Each row below holds a small network's activations on one input, seen along a few directions.
Each table varies a few parts of the input and shows all the possible inputs, shuffled.
Descriptions start from the smaller parts, as in this example, which fits no table here: line(4) and (point or line(9) or (values(3) and ring(5))).
Shared parts are said once, and a part with two or three values counts as separate values.

Other details of the inputs shift rows strongly along two fixed directions, in all tables alike. That doesn't count.

Rows:
r1: [-49  -3  20   3  -3 -12  -1 -29  37 -38 -49]
r2: [ 37  17  -7 -15  11 -21 -33 -31 -28  -7  20]
r3: [-19   2  34  33 -20  -5   3  18  24 -19  12]
r4: [-24 -30  -8   9 -32 -37  35  34  36 -15  -1]
r5: [-25  -5  17  16 -20 -32  17  25  26   1   7]
r6: [ 27   7  29  13   9 -51 -34 -53 -15  -6   6]
r7: [-28 -11   3  15 -33  -8  24  33  35   2   1]
r8: [-10   3 -15   2  -6  -6  26   4   0  -4   8]
r9: [-12 -25 -13  22 -14 -19   0  11  54 -29  -5]
r10: [-24   0  10  39  -5 -14   6 -10  -4 -10  -2]
r11: [ 22 -13 -55 -31  -8  26   7  24   0   7 -13]
r12: [ 28 -17 -17 -29  -3  19  -1 -28 -70  24   3]
r13: [-24   1  22  36  -9 -37 -11  20  72 -13  -4]
r14: [ 15   5 -42 -30   0  16  35  10  12  18 -22]
r15: [ 27   1   4  -2  11 -10 -34 -39 -32   2  -1]
r16: [-18 -17  -6  13 -14 -35  14  12  19 -26  13]
r17: [  5   2  -7 -17   3  -6   7  19  25  17  -5]
r18: [-11 -11 -15  -5 -13  34  26  57  12   1   0]
r19: [ 25  20  53  13  30 -14 -29 -36 -15   3  10]
r20: [  1  19  31  16  16 -35 -32 -23 -30   4  38]
r21: [ -6  -8 -28 -14 -20  19  50   7  -7  17 -14]
r22: [ -2 -16 -21 -12   6  48  17  50  29   1 -17]
r23: [ -6   0  -4   0 -12 -15  30  -1  -8   9  -5]
r24: [ -9 -22  -3   4 -27 -23  24   4   4  -4  -1]
r25: [  2 -19 -15   6  -3   3  -1   0  12 -15  -8]
r26: [-38   6  14  59  -8 -47  -7  16  24 -30   4]
r27: [  2   9   8  -2   9   9   4  19 -18  -6  25]
r28: [ -4  23  -6  15   6 -24  -3  -1  29 -21  -1]
r29: [ 42  13   0 -27  36  38 -21  -6 -45  27   3]
r30: [ 17  34  20  24  22 -34 -47 -41 -25  -3   3]
r31: [  5  -1 -15 -31   2  38  32  29 -15   9  12]
r32: [-20  16  23  56   8 -43 -31 -10  28 -30  -8]
r33: [ 24  19   8  -7  24  -2 -44 -17 -24  25   9]
r34: [ 20  -1   1  -7   7 -24 -15 -30 -51  -1  29]
r35: [ 39  18  -3 -20  14 -20 -24 -41 -26  -4  15]
r36: [ 16   3  -3 -24  -4  33 -10 -18 -57  40   6]
r37: [ 20  11  16   0  22   4 -41 -27 -27  24   2]
r38: [ 30  22  20 -11  43   1 -30 -13 -28   4  24]
r39: [-28  -1   6  26 -13 -15  -4  33  19  -6  10]
r40: [  6  -4  -6 -23 -17  38  38  24 -13  16  -3]
r41: [ 18 -14 -19 -30  16  63  18  17   7  18  -5]
r42: [ -6  -3 -50 -28  -6  26  13  57  43   8   1]
r43: [  2 -15 -13  -1 -12 -12  -2   3 -24  -2   7]
r44: [ -5  -1  33 -33   8  -5 -34 -82 -39 -13 -43]
r45: [  4 -12 -52 -23   0  49  32   8  18  14 -20]
r46: [ 25  33  -5  -4  23 -14 -27 -33 -25  -1  14]
r47: [-46   1  48   7  -9 -13 -28 -28  36 -37 -42]
r48: [-15  -8   8  14 -18   6   2   3   8  11  11]
r49: [  4 -10 -47 -16   6  46  21   5   5  13 -21]
r50: [-17   7  19  16  -4 -29  -5   8  10  -5  23]
r51: [ 11 -17  13   1  -4 -16 -12 -45 -45   8  16]
r52: [-20 -12  -2  22  -4  -1  -6  23  61  -6  -1]
r53: [ 18   2 -24 -39  25  41  19  32   6  10   1]
r54: [ 11  -2 -44 -24  -3  27  35   6  14  18 -26]
r55: [-8  1 13  5 10 -9 14 38 46 -8 -5]
r56: [-37  -8  -1  38 -19 -19  21   9  31 -15  -2]
r57: [ 10 -14   9   4   1  -7 -12 -39 -53   7   9]
r58: [-12   7  41  18 -10 -26  13  18   9 -11  11]
r59: [ 10 -12 -16 -20  16  62  14  25   0  13 -10]
r60: [ 18   4 -17 -18   2  28   6 -28 -63  30  -5]
r61: [ -8   7 -20   5   2  -5  15   7 -13  -5  10]
r62: [-48   9  79  24  -4 -21 -34 -23  45 -56 -35]
r63: [-17  -4   8  19 -13   9   1   7  -2   5   6]
r64: [  9  -4  -7 -15 -11  54  19  17 -25  11   2]
r65: [ -1  17   5   3  14 -20 -15   8  32  -2  11]
r66: [  4   5  17   4  -8  25   0  14 -23   0   5]
r67: [ 28 -13 -44 -45 -14  11  29  13   7  11 -15]
r68: [ 15  10  17   4  24   9 -39 -34 -24  21   6]
Description of these inputs: line(4) and (point or (values(2) and ring(8))).
The inputs of r61 and r20 match in every part but the line(4) part. If r23 is changed in the same way as r61 into r20, which row does it become?
Answer: r5
The inputs of r19 and r54 match in every part but the line(4) part. If r55 is changed in the same way as r19 into r54, which row does it become?
Answer: r14
Which other rows does r2 become when the ring(8) part takes its other values? List them by row number.
Answer: r6, r9, r11, r15, r25, r35, r67
Which other rows does r5 become when the values(2) part takes its other values? List them by row number.
Answer: r17
Start at r16 and move only the line(4) part, one step at a time. The first step leads to r8. Which rows follow, in order?
Answer: r50, r31

Rows:
r69: [ -3  21  64  31  17 -20 -44 -51 -42  -9  18]
r70: [ -9   6 -16 -12   1  15  30  33  36  -7 -11]
r71: [  6  23  26  22  14 -61 -40 -52 -10 -19   8]
r72: [ 13  38  75   9  27 -40 -44 -60 -41 -10  17]
r73: [  7 -18 -38 -32  -9  14  26  -9 -22   6 -17]
r74: [-43 -19  -1  53 -28 -20   9  31  55 -23  -7]
r75: [-26 -32 -46   3 -24  20  25  34  32 -15 -22]
r76: [-43   0  18  44 -21 -42  20  22  44 -37  -1]
r77: [ 20   1 -20 -33   4  20  16   2   4  30  -7]
r78: [ -7  -5  26   2 -15 -16   2 -12  -7   5  -3]
r79: [ 13 -14 -22 -39   6  46  -3   5  -5   5 -14]
r80: [ 20  12   3 -39  21  51  -5 -13 -44  22  -5]
r81: [ 18  -6 -38 -43   5  24  14   1   5   8 -15]
r82: [  1  10  45  28  -1 -52 -22 -52 -29   2  13]
r83: [ 28   0   7 -32  15  40 -14 -17 -34  33  -6]
r84: [ 18 -15 -17 -45  -4  24  10 -28 -41  13 -12]
r85: [ 37  10  -6 -22  26  31 -17 -27 -32  37  -1]
r86: [ -5  -8  -3  44 -21 -50  -2  55  40 -34  34]
r87: [  2   3  45  22  11 -25 -48 -54 -34 -15   8]
r88: [ -7  21  11  17   7 -26   3 -10   9 -11  10]
r89: [ -9  -5 -33  -6 -17   2  30  23  34  13  -8]
r90: [ 12  12 -23 -11  15  35   8  -2 -22  19   1]
r91: [-15   4  16  52  -8 -45   9  60  29 -28  49]
r92: [ 17   2 -33 -16   3  32   4   0 -15  37  -4]
r93: [-13   0 -18  -2   7  32  20  45  39  -6 -16]
r94: [ -6   6  24  -1  -6  -8   6 -18 -22  -6   0]
r95: [-17  -8   7  46 -14 -52   2  62  40  -7  49]
r96: [ 27   1   6 -45   5  24   2 -16 -33  33  -7]
r97: [-31 -15 -21  17 -16  20  30  34  20 -12  -8]
r98: [ 14  -2 -45 -24   5  27  -4  -2 -13  13 -15]
r99: [-19 -27 -19  -2 -26  34  23  36  23   8 -15]
r100: [  1  -2  20  -8   3 -18 -15 -16  12 -21  -5]
r101: [ -2   4  10  20  15 -18 -32  -4  26 -23  -7]
What do these inputs look like to the network?
Answer: values(3) and (point or (values(2) and ring(5)))
The inputs of r78 and r94 match in every part but the values(3) part. If r77 is changed in the same way as r78 into r94, which row does it become?
Answer: r70
List by row number the other rows that have the values(3) part in common with r73.
Answer: r71, r75, r79, r81, r84, r86, r87, r98, r100, r101
Which other rows does r83 become when the ring(5) part takes its other values? List them by row number.
Answer: r74, r85, r92, r99
Which other rows does r82 become when the values(2) part takes its other values? List them by row number.
Answer: r74
Which other rows does r100 become when the values(3) part takes its other values? List them by row number.
Answer: r72, r96
